These are the activations of a small neural network, seen along a few directions. Each row is one input.
In each table, some parts of the input vary, and every possible input appears once, in random order.
Descriptions start from the smaller parts, as in this example, which fits no table here: line(6) and (point or line(11) or (values(3) and ring(8))).
Shared parts are said once, and a part with two or three values counts as separate values.
In the rows, zero is written as 128.

Rows:
row 1: [ 80 126 123  97 111 131 163 132 161 187 128 132 141  61 163 137 127 140
 112]
row 2: [ 74 183  97 148 147 139 173 118 144 166 115 127  99 113 131 166 128 140
 133]
row 3: [166  99 145 175 112  85 104 125  72  41 135 135 124 189  92  49 157 117
 131]
row 4: [108 147 121  80 118 138 139 133 171 177 118 121 149  66 142 159 106 157
 121]
row 5: [211  84 135 132 112 143  72 143  71  56 105 131 126 172  92  64 158 100
 117]
row 6: [103 194 104 135 159 146 155 131 151 164 101 109  95 117 120 177 102 151
 135]
row 7: [192 100 170 167 137  75 124 140  95  78 147 127 134 207 120  80 149 105
 141]
row 8: [ 62 165  88 138 135 138 176 123 158 140 141 124 121 115 134 180  99 135
 141]
row 9: [ 78 143 102  87  97 129 154 108 158 168 136 134 150  74 148 161 141 158
 129]
row 10: [ 96 129 146  93 120 142 140 125 168 193 136 127 157  70 178 153 120 140
 119]
row 11: [182  73 123 146  99 131  90 125  63  64 121 145 131 175  96  50 179  88
 107]
row 12: [ 77 134 113  93 106 132 155 123 163 180 133 135 150  67 154 148 131 150
 123]
row 13: [205 111 156 157 145  75 128 165  93  65 130 114 119 195 101  75 136 118
 136]
row 14: [181  97 171 175 116  93  80 119  80  48 136 130 133 199 106  70 148 117
 144]
row 15: [ 91 175  96 126 147 147 157 136 163 138 125 107 118 119 122 191  74 146
 142]
row 16: [ 61 154  96 144 148 141 176 136 162 152 136 129 120 110 143 168  89 129
 135]
row 17: [109 161 135  90 114 138 123  97 159 200 125 132 134  82 163 163 165 166
 124]
row 18: [ 92 158 114  93 107 129 148 103 151 193 116 135 122  75 147 148 174 166
 114]
row 19: [ 91 164 105 130 160 150 159 149 169 150 121 111 118 113 131 179  64 139
 135]
row 20: [111 138 132  84 123 137 147 142 170 184 113 118 141  60 152 148 102 147
 111]
row 21: [ 94 154 115 134 168 148 167 156 166 157 114 111 110 107 143 168  59 131
 125]
row 22: [196  46 149 137 127 125  46 110  96  71 121 132 127 171 114  73 197  67
 127]
row 23: [211  58 135 125 138 128  53 133  95  55 104 122 112 159  94  66 184  83
 125]
row 24: [123 171 121  81 118 135 132 114 160 190 102 123 119  75 137 158 149 174
 114]
row 25: [170  88 146 152 110 106 100 134  34  67 150 161 117 185  75  59 135  98
 111]
row 26: [ 78 154 119 143 155 154 155 128 169 158 144 122 135 118 155 184  79 132
 144]
row 27: [ 82 143 129 147 164 153 163 136 166 165 137 122 127 114 166 173  74 124
 133]
row 28: [110 155 109  75 109 135 137 118 165 166 120 120 147  74 136 172 115 165
 128]
row 29: [181  47 121 140 123 115  71 116  87  64 120 137 116 160 100  53 206  72
 114]
row 30: [ 95 147 124  84 106 139 130 101 165 175 144 129 163  82 163 176 132 157
 138]
row 31: [ 93 138 135  90 114 143 132 116 170 186 141 130 165  75 168 164 123 149
 131]
row 32: [185  86 172 150 113 114  76 128  43  75 151 157 126 194  88  78 126  97
 124]
row 33: [200  98 157 139 122 116  81 152  41  61 135 146 111 181  70  73 113 111
 119]
row 34: [ 66 144 106 147 156 140 184 143 159 160 129 129 112 105 154 157  84 121
 124]
row 35: [ 79 164 110 138 142 151 154 115 165 146 149 118 134 123 147 195  88 138
 152]
row 36: [195 109 156 164 125  95  85 144  78  35 119 118 118 186  87  65 136 130
 138]
row 37: [197  71 150 143 103 140  66 120  72  71 123 141 141 185 110  70 171  84
 120]
row 38: [177 102 146 167 133  66 148 146  88  72 146 132 124 197 106  59 157 105
 129]
row 39: [ 91 183 118 148 153 151 149 110 152 174 124 121 110 121 145 182 116 143
 145]
The inputs of row 7 and row 13 match in every part but one. If row 22 is changed in the same way as row 7 into row 13, which row does it become? -> row 23
What is each input in this table made of? -> values(3) and (line(5) or (values(2) and line(4)))
Which other rows does row 18 become when the values(3) part takes its other values? List them by row number. -> row 17, row 24
Which other rows does row 26 become when the values(3) part takes its other values? List them by row number. -> row 16, row 19
Which other rows does row 27 become when the line(4) part takes its other values? List them by row number. -> row 26, row 35, row 39
Which other rows does row 12 become when the values(2) part takes its other values? List them by row number. -> row 16

Rows:
row 40: [ 47 217  99  79 130 141 194 122 210 232 118 111 133  38 165 221  91 200
 132]
row 41: [ 13 180 104  98 127 150 200 111 212 236 149 128 153  43 195 219  90 165
 134]
row 42: [108 133 126 204 160 105 165 138 110  83 152 129 108 194 121 118 103 104
 147]
row 43: [ 42 180  84  84 146 188 164 114 215 233 107 115 124  33 174 226 102 153
 125]
row 44: [154 100 128 128 147 155 103 155 117  98 119 122 122 137 111 123  88  99
 124]
row 45: [169 111 137 102  88 100 102 118  85 115 119 144 128 125 101  73 189 141
 109]
row 46: [131  99 152 145 137 118 138 155 120 108 150 131 145 146 133 111  78 107
 128]
row 47: [178  92 139 115 122 146  62 111 119 102 113 124 134 139 123 109 170 109
 128]
row 48: [160  89 162 127 111 109  98 115 119 113 146 134 157 149 144 100 165 115
 134]
row 49: [187 127 160 112 110 106  88 119 105 112 122 124 136 145 115 104 162 146
 132]
row 50: [160  76 118 106  97 140  77 111  98 106 108 142 127 119 111  77 198 102
 106]
row 51: [161 138 148 128 134 116 130 161 108 107 126 122 124 144 106 117  78 141
 124]
row 52: [137 171 122 188 155 104 157 143  97  83 128 120  92 193  91 122 103 135
 145]
row 53: [144  75 138 117  89 103 113 112  97 116 143 153 149 128 132  68 193 109
 111]
row 54: [131 134 103 187 168 140 129 134 108  76 120 120  88 188  97 131 112  93
 141]
What is each input in this table made of? -> values(3) and (point or line(4))
The inputs of row 47 and row 49 match in every part but the values(3) part. If row 50 is changed in the same way as row 47 into row 49, which row does it become? -> row 45
Which other rows agree with row 48 in the values(3) part? List them by row number. -> row 41, row 42, row 46, row 53
Which other rows does row 54 become when the values(3) part takes its other values? List them by row number. -> row 42, row 52

Rows:
row 55: [119 102 145 109 110 128 123 115 147 151 146 135 163 106 161 127 139 126
 126]
row 56: [212 102 157 140 107  99  71 129  56  55 121 134 120 186  77  61 163 123
 125]
row 57: [138 156 117 105 123 136 113 109 138 150 105 118 119 106 122 144 162 150
 129]
row 58: [109 101 130 107 107 125 129 115 141 148 144 140 156 102 153 122 149 122
 122]
row 59: [100 104 119 112 101 130 135 114 133 148 138 144 147 101 148 115 159 120
 115]
row 60: [115 108 105 116 135 168 112 130 137 138 111 128 118 105 126 136 125 103
 115]
row 61: [143 134 129  86 112 132 111 126 134 148 113 126 131  92 126 131 144 152
 119]
row 62: [102 121 118 125 114 130 130 100 145 149 133 134 138 115 152 138 169 123
 133]
row 63: [116 129 103 131 151 170 105 115 148 134 108 121 112 121 130 157 134 108
 134]
row 64: [114 135 117 145 154 141 147 148 134 118 131 120 118 138 123 149  78 117
 135]
row 65: [130 182 120 136 134 112 145 121 131 134 119 116 109 141 112 147 132 162
 136]
row 66: [187  64 159 158 112  90  98 128  64  63 152 149 137 195 110  47 178  88
 125]
row 67: [ 98 130 138 144 125  99 164 132 130 136 157 137 141 131 144 123 114 132
 133]
row 68: [107 157 104 165 165 150 142 132 140 114 124 117 101 151 123 160 101 122
 144]
row 69: [129 165 123 123 120 108 154 135 118 136 119 129 115 124 109 126 120 159
 122]
row 70: [ 92 148 126 159 132 106 164 114 136 135 147 131 122 145 143 140 137 135
 140]
row 71: [124 106 116 111 139 163 107 130 145 136 118 125 126 107 132 145 114 105
 120]
row 72: [134 109 131 112 141 165 101 130 150 138 119 121 135 112 143 151 105 108
 124]
row 73: [106 137 106 152 152 145 152 145 127 120 124 125 108 135 118 141  88 116
 127]
row 74: [152 134 143  88 116 134 105 126 139 150 115 121 138  97 137 136 135 156
 123]
row 75: [142 162 148 120 127 109 139 143 131 138 127 119 133 131 123 139 102 164
 134]
row 76: [135 138 119  91 107 136 118 125 127 149 107 130 124  90 119 124 153 148
 113]
row 77: [135 161 134 118 124 104 147 140 126 135 125 124 124 127 114 133 110 162
 129]
row 78: [ 91 132 127 147 121 103 171 128 122 136 150 142 132 130 141 116 124 130
 125]
row 79: [106 131 153 146 127 102 158 134 137 139 159 132 151 134 151 129 105 134
 139]
row 80: [122 138 132 145 154 144 140 150 140 119 133 116 127 142 132 154  69 117
 140]
row 81: [196  70 137 167 142 128  74 141  79  38 114 125 110 194  90  66 145  75
 127]
The inputs of row 63 and row 62 match in every part but one. If row 71 is changed in the same way as row 63 into row 62, which row does it become? -> row 58
What is each input in this table made of? -> values(3) and (point or (values(2) and line(4)))
A walk changes only the line(4) part. It starts at row 70 and steps to row 78. List the rest of the walk in order. -> row 67, row 79
Which other rows agree with row 75 in the values(3) part? List them by row number. -> row 56, row 57, row 61, row 65, row 69, row 74, row 76, row 77
Which other rows does row 68 become when the values(2) part takes its other values? List them by row number. -> row 63
Which other rows does row 56 become when the values(3) part takes its other values? List them by row number. -> row 66, row 81

Rows:
row 82: [107 115 149 133 122  98 170 150 122 141 156 139 146 123 144 102 100 124
 116]
row 83: [ 93 150 124 154 130  92 176 114 141 148 139 135 122 132 149 122 165 142
 132]
row 84: [130 128 164 125 126  86 164 155 135 142 154 128 149 132 151 117 103 145
 131]
row 85: [ 92 142 135 153 124  98 163 104 146 147 159 131 148 139 156 142 151 135
 150]
row 86: [169 126 154  83 114 138  88 124 145 146 111 114 146  96 138 132 140 153
 125]
row 87: [154 152 134 133 161 141 116 148 148 112 110  98 122 137 120 160  75 141
 143]
row 88: [103 103 106 151 146 168 128 141 129 111 132 131 123 134 125 143  76  90
 128]
row 89: [137 159 161 123 120  87 152 136 139 137 144 117 152 130 142 133 104 175
 144]
row 90: [126 181 145 120 109  93 151 126 126 146 139 130 138 130 120 142 110 182
 140]
row 91: [100 121 113 153 155 173 119 122 141 115 139 127 120 146 140 163  94  94
 139]
row 92: [140 176 123 129 152 150 114 137 131 125 106 110 105 139 102 169  82 147
 135]
row 93: [138  80 132  88 114 138 110 138 132 137 122 135 150  88 134 103 131 108
 105]
row 94: [110 180 124 124 110 102 170 128 109 150 136 141 119 122 117 132 124 171
 126]
row 95: [109 140  96 161 170 148 140 125 152 125 107 114  92 142 128 146 134 110
 135]
row 96: [ 92 164 110 140 112  92 184 127 125 139 133 136 118 122 125 119 145 153
 124]
row 97: [155 148 138  79 104 142  87 113 131 155 108 125 132  96 115 142 146 162
 120]
row 98: [107 153  90 147 154 152 149 139 131 121 100 118  85 132 106 143 117 121
 126]
row 99: [125 109 124 111 118 145  98  93 150 153 124 128 142 107 156 140 183 112
 133]
row 100: [124 115 109 111 123 136 111 102 149 151 106 128 119  98 145 120 197 122
 117]
row 101: [115  94 128 103 110 160  91 100 137 142 137 143 151 104 154 139 154 110
 127]
row 102: [ 83 127 143 148 116 118 154 111 130 140 173 146 152 137 158 138 125 128
 139]
row 103: [213  73 146 132  99 113  65 120  65  62 120 140 134 180  94  48 197 101
 115]
row 104: [126 107 122 142 158 153 137 161 132 114 121 124 116 128 123 127  71  92
 119]
row 105: [116  78 122  99 104 154 100 119 126 137 130 146 154  95 139 119 137 105
 114]
row 106: [140 144 112  81 104 147 107 116 116 154 105 133 116  87 110 132 159 154
 110]
row 107: [125 170  92 130 150 152 135 137 119 124 105 118  94 129  90 160  93 144
 129]
row 108: [109 134 105 159 164 153 128 116 158 123 126 111 117 150 137 167 120 101
 151]
row 109: [193 100 140 183 150 118  82 145  63  34 124 127  99 211  76  72 138  91
 141]
row 110: [162  93 146  81 118 129 102 142 146 141 121 123 153  96 140 118 134 129
 117]
row 111: [ 84 111 135 145 110 112 161 130 119 137 166 148 154 127 145 118 106 123
 124]
row 112: [180 101 167 175 109  60 121 125  54  55 153 144 121 211  95  53 161 116
 132]
row 113: [148 120 131 134 164 137 131 165 148 113 121 109 123 135 125 144  72 114
 133]
row 114: [121 128 102  97 107 141 120 116 130 145  99 129 111  89 123 117 181 132
 108]
The inputs of row 92 and row 97 match in every part but one. If row 107 is changed in the same way as row 92 into row 97, which row does it become? -> row 106
What is each input in this table made of? -> values(3) and (point or ring(10))
